Each row below holds a small network's activations on one input, seen along a few directions.
Each table varies a few parts of the input and shows all the possible inputs, shuffled.
Descriptions start from the smaller parts, as in this example, which fits no table here: one of 2 separate values, together with either a single point or one of 11 places around a ring or (one of 6 places along a line, together with one of 8 places around a ring).
Shared parts are said once, and a part with two or three values counts as separate values.

Other details of the inputs shift rows strongly along three fixed directions, in all tables alike. That doesn't count.

A family of inputs:
R1: [ 20  -2 -14   9 -11 -12 -22  16  32  -6  16   2  13   1]
R2: [ -9 -18  10   0   3 -14   4  22 -11  -3 -17   6  19  -9]
R3: [ 25  11 -12   6 -15 -19 -23  20  32   4  10  -4  10   7]
R4: [-26  -4  -7   2 -19   4 -21  -4 -21  52   7   1  -4 -21]
R5: [-14  -9  -1   6 -28  -3 -22 -17 -17  40  -4 -11  -6 -38]
R6: [ -2   7  -8  -4  17  10   3 -33 -16   2   6   3 -16  -2]
R7: [  9   3  -3 -11  11   7  11 -17  -6   4  -4   4 -20   5]
R8: [ -8 -19  16  -1   9 -18   2  28 -12  -1 -20   4  17  -1]
R9: [  5  -4 -12  -4  19  13  -1 -30  -5   2  13   5 -22   4]
R10: [-39 -11  17  14  -5  -5  -2  14  -8   1 -11 -10  30 -21]
R11: [  3   1  -4  -4  12  11   7 -25 -11  -2   3   4 -16  -7]
R12: [  2   8  -8  -3  18  12   3 -34 -10   7   8   4 -16   4]
R13: [  3  -1 -11  -1  -5 -15 -23  -5  -8  25   1   1  -2 -19]
R14: [-13  13  -5  -9  -7  30  13 -28 -15  17  17  -2 -27   2]
R15: [-28   0  22   1   0  17  37  -2 -11 -32 -15 -11   8  -1]
R16: [ -4   8   1   6 -35  -3 -19  27  15  19  10  -7   2   6]
R17: [ 15  -3 -15  11  -7 -10 -26  15  34  -7  18   1  13   3]
R18: [-12 -12  11   5   7 -14   2  23 -11  -8 -15   4  23  -9]
R19: [ 10 -13 -14  -1  -2 -11 -22  -4  -1  26   5   3  -6 -12]
R20: [ 24   0 -17   8  -9 -13 -26  18  38  -5  20   0   7  10]
R21: [ 18  12  -4  -2   5   4  11   4  27 -26   9   2  -4  25]
R22: [  1   1  -7  -3  17  13   3 -30 -11  -4   7   3 -17  -4]
R23: [ 12  14   1   4 -27  19  13  -6  24 -26   5 -19  -9   8]
R24: [ -5  -5  18  -5  15   4  31   6 -18 -28 -22   1   5   6]
R25: [  3   8  -7  -6  13   8   7 -29 -13   3   5   3 -18  -5]
R26: [ 26  16   2  -5  -2   3  10   6  17 -29  -1  -7  -5  23]
R27: [ -4  -4 -13   4   9  -9 -25 -10  -1  30  10   9  -1 -13]
R28: [  0   4  -7  14 -34  -5 -21  10  26   5   9 -16  11 -14]
R29: [ 25   4  -5  -3   4   4   8   5  28 -29  10  -2  -7  28]
R30: [-12 -18  10   3   7 -14   2  22  -9  -3 -15   7  21  -9]
R31: [-18  11  -8  -7  -4  30   5 -32 -14  22  20  -1 -21   2]
R32: [ 29  11   3  -2  -4   7   7   5  20 -29   1  -7  -6  19]
R33: [ -9   2  18  -5  20   3  32   5 -17 -23 -21   4   9  16]
R34: [-16  -6  11   5  11 -18   3  21 -10   1 -13   9  24  -3]
R35: [ -6  -1  24 -11  19   2  31   9 -16 -18 -25   5   1  14]
R36: [  4   3  -2 -10  15   9  11 -19  -7   2  -2   7 -18   5]
R37: [ -6 -19  16   2   4 -14   4  25 -13   0 -21   3  19  -9]
R38: [  7   0  -5  -1  -1 -12 -21  -6 -10  36  -3   1  -5 -15]
R39: [-15  -6   9   3   8 -18   0  22 -13  -4 -15   4  23  -7]
R40: [  6  19   0  -2 -27  18  13  10  23 -13  13  -7 -10  27]
Each input here is: one of 5 places along a line, together with either one of 2 separate values or one of 6 places around a ring.
Changing only the place on the line of 5 turns R8 into R29. The same change can be made to R26. Which row results?
Answer: R39
Changing only the place on the line of 5 turns R1 into R17. The same change can be made to R20. Which row results?
Answer: R9
A walk changes only the place on the line of 5. It starts at R16 and steps to R40. List the rest of the walk in order.
Answer: R4, R14, R31
Change only the choice among 2 separate values in R5. List by row number the other rows that result.
Answer: R16
